These are the activations of a small neural network, seen along a few directions. Each row is one input.
Each table varies a few parts of the input and shows all the possible inputs, shuffled.
Descriptions start from the smaller parts, as in this example, which fits no table here: one of 2 separate values, together with either a single point or one of 11 places along a line or (one of 5 places around a ring, together with one of 6 places along a line).
Shared parts are said once, and a part with two or three values counts as separate values.
In the rows, 128 means zero.

A family of inputs:
r1: [111 149 119 119  71 121 140 143 113 137 105 181 158 111 145 123 222]
r2: [128 127 125 124 151 120 117 142 118 118 151  92 123 133 142 149  88]
r3: [130  83 120 143 126 113 110 118 107 128 147  89 132 119 114 138 106]
r4: [108 150 139 121 142 167 125 116 147 149  78 159 153 149 102  82 198]
r5: [118 144 117 107 142 170 121 105 127 155  81 150 149 122 115  71 219]
r6: [146 124 141 155 129  88 136 138 159 138 154 113 106 118 120 143  61]
r7: [115 196 127 118  89 118 147 191 157 130 125 204 133 130 119 116 150]
r8: [106 145 129 116 143 161 132 113 120 126  75 193 144 143 117  88 178]
r9: [129 138 123  99 130 164 135 103 111 136  82 181 145 122 134  88 204]
r10: [120 182 154 118 145 163 129 143 187 148 106 191 130 159 104  78 151]
r11: [138 101 121 132 145 106 126 128 136 123 155 111 122 135 137 165  90]
r12: [146  88 118 133 132 117 113 116 109 114 141  99 123 126 127 162 110]
r13: [156 134 126 134 126 108 125 137 154 125 163 106 120 141 124 151  61]
r14: [127  93 123 152 147 112 126 133 129 129 164 109 116 116 121 143  92]
r15: [136 109 125 134 116 127 136  85 104 103 134  67 118 127 160 144 139]
r16: [128 131 145 130 145 131 124 127 130 110 147  93 110 133 154 160  93]
r17: [153  78 106 133 120 123 121  99  94 123 146  90 119 114 144 153 135]
r18: [147  76 125 156 120  94 128  97 101 135 144  84 119  99 132 137 140]
r19: [134  92 106 131 125 127 130 102  92 106 146  73 120 125 145 128 140]
r20: [108 159 146  93 142 161 147 135 136 131  91 197 133 150 114  93 153]
r21: [115 166 144 105 159 169 121 141 162 147  97 170 155 136 100  80 172]
r22: [138 110 130 128 132 125 119 125 103 113 132  85 124 131 142 156 112]
r23: [130 108 142 123 121 140 119 112 110 101 126  88 112 135 152 160 105]
r24: [139 156 141 123 133 125 115 137 149 109 149  99 106 139 148 145  57]
r25: [127  88 126 148 122 105 122 116 104 141 125  87 119 107 118 151  95]
r26: [ 91 170 122 125  94 130 149 175 141 135 111 196 157 122 126 124 168]
r27: [ 94 155 110 114  88 128 128 167 117 138  89 185 160 117 129 123 184]
r28: [148  78 108 144 118 113 132 103  94 137 145  82 118 103 138 143 134]
r29: [139 103 142 139 139  95 131 138 125 137 150 101 112 107 119 152  84]
r30: [132 150 133 140 130 116 133 136 148 112 162 103 110 151 132 139  66]
r31: [141 119 123 140 135  99 114 143 151 129 171 110 118 127 113 125  61]
r32: [117 195 141 119 137 160 147 132 160 133 103 207 131 148 108  85 128]
Question: Changing only one part turns r17 into r12. The same change can be made to r9. Which row results?
Answer: r8
Question: Describe the family of inputs behind these rows.
Answer: one of 4 places along a line, together with either one of 3 separate values or one of 5 places along a line
Question: List by row number the other rows that have the place on the line of 4 in common with r2.
Answer: r11, r14, r16, r20, r21, r26, r29
Question: Change only the choice among 3 separate values in r8. List by row number the other rows that result.
Answer: r4, r27

A family of inputs:
r33: [144 155 105 109  97 163 111 161 131 163  77 212 156 108 110  76 223]
r34: [104 129 155 145 166  98 149 130 149 144 167  87 123 120 101 129  88]
r35: [111 114 149 134 159 144 120 107 116 100 145  65 108 132 120 121  90]
r36: [111 157 162 138 148 111 123 158 162 108 157 100 113 135 144 163  63]
r37: [134 170 120 115  76 145 137 150 129 127  79 240 130 112 122  66 190]
r38: [141 120 151 105 175 161 137  98 116 136 105 151 135 148 122 117 148]
r39: [112 172 129 118 141 140 131 160 160 110 134 177 120 164 120 129  96]
r40: [184  63 122 141 106  79 102 153  95 128 160 110 141 102 166 218  70]
r41: [116  72 126 137 134  87 155  92  78 102 167  56 125 125 152 188 109]
r42: [115 105  89 157 105  79 125 129 131 117 188  25 115 119 141 166  92]
r43: [ 98 153 123 100  95 183 129 102 113 138  49 181 155 142 130  86 234]
r44: [165 126 105 137 134 145 116  96 156 162 108 131 116 128 109  77 132]
Question: Changing only one part turns r33 into r42. The same change can be made to r43. Which row results?
Answer: r41
Question: Describe the family of inputs behind these rows.
Answer: one of 3 separate values, together with one of 4 places along a line
Question: Change only the choice among 3 separate values in r34. List by row number the other rows that result.
Answer: r35, r36
